A small network was trained on invented records. Each row is its activation on one of them, seen along a few directions.
After each row come some of the record's fields: G, P, M, C.
Not every record has every field; a missing one is written none.
The largest differences between rows may come from other fields.
In the rows, zero is written as 500.
Random noise pushes rows far along 17 fixed directions. That doesn't count. These rows show it; they differ only by the noise:
[367 494 396 499 492 520 512 650 493 415 511 339 455 470 478 694 497 558
 389 457 644 483 648 500 441 311 407 338 797]
[449 534 572 488 327 434 323 540 511 575 633 445 423 443 506 627 516 609
 391 385 465 394 580 662 522 560 388 446 428]
[411 531 346 563 392 496 528 468 338 395 683 500 591 578 446 488 482 474
 320 397 682 387 331 339 453 459 619 266 705]
[573 521 473 662 416 523 526 394 638 449 618 585 569 582 547 596 565 366
 576 512 497 416 477 552 516 579 624 414 386]
[330 488 303 533 471 575 658 315 587 285 580 526 481 596 557 359 549 420
 691 670 409 565 320 592 416 370 549 589 576]
[573 387 364 578 597 597 663 357 399 522 613 609 479 466 604 477 438 364
 693 371 432 702 577 730 523 429 339 364 580]
[614 753 432 610 490 502 407 648 427 585 568 591 320 358 530 506 638 665
 421 321 527 490 561 603 443 521 423 542 321]
[434 476 337 614 486 570 582 432 367 479 595 719 415 375 512 431 469 440
 386 312 623 508 464 445 515 396 435 438 502]
[551 579 380 651 488 448 590 557 537 460 599 440 437 555 529 511 458 552
 571 473 524 364 489 558 419 517 543 360 421]
[345 422 443 683 616 527 538 168 557 596 465 290 375 509 321 559 474 599
 613 542 383 537 607 600 329 522 380 524 613]
[422 438 525 409 493 515 379 536 455 658 619 485 484 559 584 639 357 431
 455 316 413 726 542 543 398 527 563 484 561]
[755 548 433 695 786 647 640 564 460 383 499 315 465 544 474 547 513 496
 540 662 472 449 470 751 566 518 510 386 481]
[685 376 544 507 511 490 716 406 380 431 556 640 622 542 519 161 460 375
 580 543 524 478 363 438 656 482 363 406 481]
[676 372 339 637 555 543 621 306 749 438 584 548 520 364 482 418 443 567
 516 452 453 371 472 473 360 528 536 396 314]
[526 625 254 598 390 538 611 552 578 647 606 597 417 533 561 722 538 363
 600 389 534 510 346 628 501 539 745 542 574]
[594 520 645 432 559 600 402 431 545 603 592 486 373 547 492 411 529 541
 593 401 352 567 485 764 519 644 502 508 424]
[424 385 635 383 504 353 487 477 494 509 329 400 489 572 414 624 504 763
 305 446 476 444 707 421 396 527 530 378 647]
[377 516 551 434 435 467 409 492 459 554 497 561 374 552 535 565 461 726
 448 429 442 398 587 766 568 624 561 342 408]
[407 404 428 526 481 523 557 461 626 650 452 551 454 454 503 541 351 467
 525 578 471 503 449 517 550 513 534 604 424]

[297 403 501 421 473 495 335 445 427 520 584 364 635 567 410 353 328 574
 378 542 583 472 410 289 447 525 571 344 609]  {G: g2, P: p1, M: m2, C: c1}
[454 526 415 506 457 304 514 644 241 484 480 564 568 472 623 439 347 580
 320 579 439 576 400 338 424 446 451 662 286]  {G: g2, P: p3, M: none, C: c3}
[568 587 500 403 460 464 448 712 458 694 459 723 581 550 745 501 499 449
 607 424 472 720 601 559 577 560 613 488 416]  {G: g2, P: p1, M: m2, C: c2}
[302 653 465 522 375 524 339 569 289 414 565 641 630 502 613 579 495 477
 324 715 534 522 406 556 678 468 470 526 387]  {G: none, P: p2, M: m1, C: c2}
[369 668 685 537 430 522 451 539 576 606 363 720 426 618 520 388 584 464
 661 613 600 502 621 429 628 545 477 568 363]  {G: g1, P: p2, M: m2, C: c3}
[392 452 466 530 709 653 482 597 471 401 341 573 434 487 536 542 375 599
 310 751 488 495 455 585 615 500 677 568 298]  {G: g2, P: p2, M: m3, C: c1}
[420 473 483 372 338 536 409 547 629 741 484 603 511 350 535 540 418 488
 567 433 539 526 544 532 627 508 417 538 510]  {G: g3, P: none, M: m1, C: c2}
[598 553 539 478 564 621 456 567 622 465 448 544 471 343 460 407 654 479
 471 527 558 543 522 425 535 431 413 640 478]  {G: g2, P: p1, M: m3, C: c1}
[460 275 600 299 459 395 552 463 321 420 429 611 648 634 521 515 440 469
 328 547 480 590 372 341 577 487 647 539 582]  {G: g3, P: none, M: m2, C: c3}
[618 381 750 422 634 586 516 409 598 452 402 469 342 415 372 368 684 430
 467 379 455 550 601 461 505 447 350 680 566]  {G: g1, P: p1, M: m2, C: c2}
[545 479 612 534 389 495 513 578 457 295 651 614 481 548 628 507 587 283
 547 461 528 460 517 606 647 432 387 462 428]  {G: g2, P: p1, M: m1, C: c3}
[421 468 578 659 406 389 589 338 490 234 562 473 392 680 583 605 670 445
 658 476 370 380 675 756 488 478 449 420 452]  {G: g1, P: none, M: m2, C: c2}
[583 494 465 466 594 502 440 474 557 429 512 385 509 486 477 415 468 793
 385 503 413 372 511 540 353 578 566 326 412]  {G: g3, P: p1, M: m3, C: c3}
[296 545 399 527 558 615 511 486 589 460 403 547 367 492 406 574 551 518
 424 470 659 496 495 364 426 422 678 543 643]  {G: g2, P: p2, M: m2, C: c3}
[277 479 496 511 442 589 504 241 603 641 515 505 297 534 397 507 537 433
 613 447 406 455 365 689 557 595 613 665 599]  {G: none, P: p1, M: m3, C: c2}
[578 231 751 485 471 455 434 374 563 628 501 388 516 500 328 715 469 343
 197 416 430 408 430 380 560 649 604 664 519]  {G: g2, P: p2, M: m2, C: c1}
[531 405 521 343 512 430 580 399 460 414 512 339 600 582 443 425 528 548
 488 472 406 568 444 456 373 463 448 469 773]  {G: none, P: p3, M: m1, C: c3}
[456 469 445 608 659 659 283 472 499 515 670 389 550 449 509 700 328 489
 317 476 447 609 538 556 382 543 569 391 408]  {G: none, P: p2, M: m3, C: c1}
[581 655 397 593 563 642 479 591 585 442 515 382 642 522 453 531 607 511
 655 654 674 470 547 537 551 474 511 281 642]  {G: g3, P: p3, M: m3, C: c1}
[543 464 456 390 366 395 573 489 485 650 594 576 608 611 627 494 403 375
 641 444 410 626 390 493 473 569 611 521 539]  {G: g2, P: p2, M: m2, C: c2}
[309 354 392 396 612 545 467 416 498 586 361 419 466 355 442 486 257 710
 504 595 456 542 553 572 498 469 389 473 490]  {G: g3, P: none, M: m1, C: c3}
[353 571 518 594 410 564 402 445 708 477 519 642 466 447 530 365 480 553
 589 566 567 379 595 493 524 502 431 429 248]  {G: g3, P: p3, M: m2, C: c2}
[440 363 575 432 494 488 483 512 633 617 328 447 527 470 484 764 501 491
 459 466 484 583 759 492 499 443 469 496 695]  {G: g3, P: none, M: none, C: c2}
[441 521 534 442 479 459 529 577 540 346 449 397 423 419 490 339 574 529
 467 611 445 483 480 450 446 344 313 741 476]  {G: g2, P: p3, M: none, C: c1}
[355 510 445 564 498 515 551 546 415 525 463 593 278 505 525 642 489 475
 455 319 569 497 583 552 505 435 558 511 556]  {G: g1, P: none, M: m2, C: c2}
[676 389 408 460 523 551 533 391 765 591 527 419 498 366 454 521 459 580
 692 432 429 412 542 675 495 596 501 381 461]  {G: g1, P: none, M: m3, C: c1}
[556 494 550 558 542 462 452 480 716 365 542 163 523 485 390 500 522 547
 640 623 457 399 569 486 360 457 375 514 501]  {G: none, P: none, M: none, C: c1}
[528 670 624 445 342 245 512 579 377 625 323 452 587 693 480 585 689 632
 536 649 470 440 538 501 593 635 536 541 590]  {G: g2, P: p1, M: m2, C: c3}
[469 409 510 467 396 269 671 454 411 518 424 611 378 583 563 632 550 608
 540 224 460 500 754 558 410 479 475 353 635]  {G: g2, P: none, M: m2, C: c2}
[342 752 544 377 423 502 299 668 490 633 475 458 321 450 521 329 528 731
 592 500 485 460 537 672 518 539 401 561 425]  {G: g1, P: p1, M: none, C: c2}
[666 481 494 462 564 580 601 675 533 350 547 431 582 421 576 325 539 318
 572 691 521 614 418 464 578 277 252 616 560]  {G: g1, P: p1, M: m2, C: c2}
[471 547 407 443 468 415 534 614 424 617 477 453 385 460 497 588 431 544
 284 472 395 466 267 477 455 521 645 766 496]  {G: none, P: p1, M: m1, C: c2}
[448 435 556 596 525 615 387 361 392 596 571 692 605 497 552 566 473 371
 509 495 529 706 604 512 582 527 407 439 440]  {G: g3, P: p2, M: m3, C: c3}
[609 518 575 501 556 549 506 542 518 495 403 666 589 534 539 516 500 464
 385 550 556 504 518 397 583 558 634 464 395]  {G: g2, P: p3, M: m2, C: c2}
[490 398 383 379 562 524 551 565 540 440 517 606 526 478 639 412 256 445
 450 553 401 553 263 442 452 486 709 621 264]  {G: g3, P: p1, M: none, C: c3}
[774 416 768 717 543 427 577 449 580 403 521 391 494 508 416 564 639 321
 532 469 509 379 723 419 521 502 258 503 409]  {G: g2, P: p3, M: m2, C: c1}

Here are new rows. What are their fields?
[294 483 545 471 528 630 429 480 407 509 491 661 342 480 527 604 475 442
 410 286 596 586 649 582 572 454 509 414 584]  {G: g2, P: p3, M: m2, C: c2}
[510 783 622 503 460 451 386 675 203 389 701 460 430 707 572 241 580 517
 653 414 516 523 450 615 488 525 420 395 438]  {G: g3, P: none, M: none, C: c1}
[561 579 523 537 543 536 428 501 658 537 528 330 426 455 462 595 545 419
 624 422 417 524 534 566 398 524 516 612 457]  {G: g3, P: none, M: none, C: c2}
[436 418 433 343 491 465 493 641 476 476 432 425 534 495 532 487 403 667
 399 683 490 431 383 554 590 473 573 503 503]  {G: g3, P: p1, M: m2, C: c3}
[598 397 312 509 709 454 647 440 375 629 422 425 505 439 476 390 302 634
 539 520 367 634 408 477 367 518 520 576 435]  {G: g3, P: none, M: m2, C: c1}
[530 363 612 253 447 534 422 407 438 500 600 450 621 498 529 427 406 396
 549 448 372 571 396 671 631 549 440 452 568]  {G: g3, P: none, M: none, C: c2}
[455 280 277 501 557 569 527 534 628 305 455 457 748 390 557 553 344 602
 302 764 570 380 493 413 532 397 592 298 492]  {G: g2, P: p1, M: m3, C: c1}
[424 417 672 611 487 452 361 441 579 469 490 391 441 443 415 650 504 467
 214 428 460 389 642 329 392 501 436 587 423]  {G: g2, P: p1, M: m1, C: c2}
[439 580 416 460 445 569 344 399 640 603 542 437 426 420 441 558 580 664
 514 402 448 418 524 685 429 611 610 447 542]  {G: g2, P: p1, M: none, C: c1}
[523 426 191 486 485 554 581 584 668 598 617 401 473 367 581 657 310 512
 569 517 411 511 378 707 459 458 553 502 505]  {G: g3, P: p3, M: m3, C: c1}
[671 587 515 564 561 601 593 618 705 239 615 332 383 621 427 343 641 570
 640 480 635 238 482 558 449 449 545 250 604]  {G: g3, P: none, M: m3, C: c3}
[519 596 544 499 327 453 419 485 533 591 488 622 529 421 443 664 654 526
 355 318 618 401 609 386 489 551 549 442 567]  {G: g1, P: p2, M: none, C: c1}
[705 453 703 402 697 466 477 564 535 662 319 349 521 506 449 481 427 534
 613 567 372 591 613 554 544 606 447 609 401]  {G: none, P: none, M: none, C: c1}
[557 442 313 539 586 507 585 563 492 605 524 414 604 523 467 495 322 458
 550 494 588 549 388 347 442 518 661 392 602]  {G: g2, P: none, M: m3, C: c1}
[354 535 381 636 515 540 572 615 500 584 362 554 415 420 516 732 454 348
 456 556 603 502 532 494 609 414 556 626 523]  {G: g1, P: p1, M: none, C: c2}
[461 573 423 428 523 558 519 625 630 490 365 686 364 435 587 378 570 691
 578 443 580 482 639 566 529 456 567 446 431]  {G: g2, P: none, M: m2, C: c2}
[433 504 549 571 501 628 551 370 723 376 485 623 424 574 471 492 614 343
 582 541 532 450 469 479 516 496 641 549 505]  {G: g2, P: p1, M: m1, C: c2}
[572 472 574 374 474 687 416 461 609 423 646 589 530 453 521 397 598 399
 485 439 500 583 464 537 525 454 445 475 577]  {G: g1, P: p2, M: m3, C: c1}
